A small network was trained on made-up records. Each row is its average activation on records with the value named, seen along a few directions.
Values that are neighbours, or in one group, have similar rows; names and order tell nothing.
In the rows, zero is written as 100.

Field J:
j6: [170,  99, 108, 157,  61,  92,  88,  76, 104, 102, 127,  73,  79,  85, 144]
j14: [116, 110,  75, 110,  91,  97, 114, 114,  87, 103, 168, 109,  35,  90,  96]
j4: [ 95, 125, 122,  54, 101, 135,  89,  88, 116, 143,  35,  76, 120, 119, 102]
j12: [ 85,  81,  88,  73, 113,  55, 102, 139, 106,  73, 117, 133, 125,  88,  68]
j10: [127, 112, 101, 112, 103, 138, 110,  63, 124, 144, 107,  81,  90, 120, 124]
j16: [ 74, 117, 114,  60, 141,  54,  89, 104,  94, 109,  72, 109, 137, 101,  54]
j19: [155, 109,  96, 150,  87, 107, 127,  96, 114, 109, 146,  99,  66,  93, 123]
j2: [ 72, 109, 110,  85,  64, 104,  70,  57, 101, 128,  43,  70, 135, 118,  74]
j3: [ 71, 107, 118,  83, 105,  83,  92,  99,  81, 108,  32,  88, 128,  94,  60]
j5: [133,  95,  91, 107,  86, 125, 109,  28, 118, 131,  82,  98,  75, 124, 111]
j20: [ 54,  85,  99,  94, 103,  68,  85, 134, 109,  74, 153, 142,  93,  70, 115]
j15: [164, 114,  85, 118, 110, 132,  75,  91, 110, 118, 113,  77,  91, 115, 142]
j8: [ 53,  83,  94, 109, 115,  80,  95, 144, 101,  49, 132, 110, 103,  57,  84]
j11: [153,  80,  82, 127,  88,  98, 119, 107,  89,  76, 170, 111,  72, 118, 130]
j13: [ 96, 103, 102,  85, 113, 130, 103,  84, 105, 130,  44,  78,  90, 159,  92]
j7: [137, 103, 113,  96,  87, 142, 113,  78, 104, 110,  53,  63,  98, 136, 116]
j1: [ 87, 126, 115,  79, 111,  90,  79,  78,  83,  88,  24,  61, 146, 112,  80]
j18: [ 52,  91,  93,  81, 111,  82, 130, 122,  81,  75,  65, 130, 145, 108,  69]
j21: [ 41,  73, 112,  92, 108,  66, 129, 124,  79, 117,  93, 123, 131,  82,  73]
j9: [ 66, 104, 106, 102,  93, 103,  92, 151,  95,  47, 162, 118,  68,  52, 125]
j17: [100,  73,  78, 127, 110, 119,  91, 123,  98,  63, 162, 151,  74,  59, 117]
The values of J form a ring.
Q: Going along J from j8 by way of its neighbour j20, in what order are j12, j2, j15, j21 met?
A: j15, j2, j21, j12
Q: List every value one step from j14, in the order listed.
A: j11, j17
Q: List every value one step from j16, in the order listed.
A: j3, j18
Q: What is the length, in steps, of the shortest route from j9 to j10?
A: 7

Field W:
w13: [ 78, 106, 122,  75,  99,  49,  94, 102,  90,  98,  44, 101, 154,  63,  64]
w15: [141,  93,  71, 116, 131, 111, 119, 110,  96,  62, 155, 124,  75,  67, 107]
w4: [109, 101,  96, 117, 121,  73, 101, 120,  72,  50, 174, 117,  93,  66, 121]
w14: [136, 120, 115, 111,  81, 129, 111,  70, 134, 135,  87,  65,  62, 153, 113]
w10: [ 40,  91, 104, 100,  78,  70,  72, 155,  97,  74, 155, 114,  78,  68, 118]
w5: [119, 101, 121, 112,  63, 152,  99,  72, 135, 119,  67,  79,  74, 135, 133]
w18: [ 92,  90, 109,  72, 126,  79, 117, 113,  86, 116,  78, 106, 136, 101,  62]
w1: [113, 119,  99,  96, 104,  76,  84, 105,  87, 122,  41,  64, 148,  94,  99]
w9: [ 86, 121, 124,  83, 101,  99,  69,  95,  95, 107,  63,  64, 161,  64, 120]
w6: [ 57,  93,  99,  73, 122,  90, 120, 103,  87,  86,  65, 124, 130, 107,  53]
w8: [159,  84,  92, 113,  90, 112, 117,  98, 118, 141, 105,  90,  64, 146, 113]
w12: [ 76,  89,  94, 113,  89,  76,  89, 133,  89,  59, 148, 107,  74,  64, 108]
w17: [ 78,  91,  95,  73, 145, 104, 135,  83, 116, 103,  75, 139, 107, 134,  55]
w11: [ 38, 113,  86,  93, 152, 130, 126, 111,  99,  87,  86, 152,  89, 144,  53]
w2: [121, 102,  97, 107,  70, 146,  60,  57, 118, 140,  47,  71,  75, 118, 140]
w3: [153,  99,  68, 127, 109, 101, 166,  88, 104, 109, 126, 101,  92, 109, 103]
w7: [119, 104, 114,  79,  71, 136,  61,  68,  84,  87,  62,  75, 118, 115, 105]
w16: [ 34,  91, 112, 109,  55,  60,  36, 118, 102, 108, 142,  99,  70,  61, 120]
w19: [149,  91,  80, 131,  94, 109, 124, 100,  90,  98, 179, 108,  98,  91, 113]
The values of W form a line.
Q: Going along W from w16 by way of its neighbour w10, in what order are w13, w2, w3, w7 met?
A: w3, w2, w7, w13
Q: List every value one step from w6, in the order listed.
A: w18, w17
Q: List every value one step from w15, in the order listed.
A: w4, w19
Q: What is the length, in steps, of the shortest route from w12 to w1?
A: 11
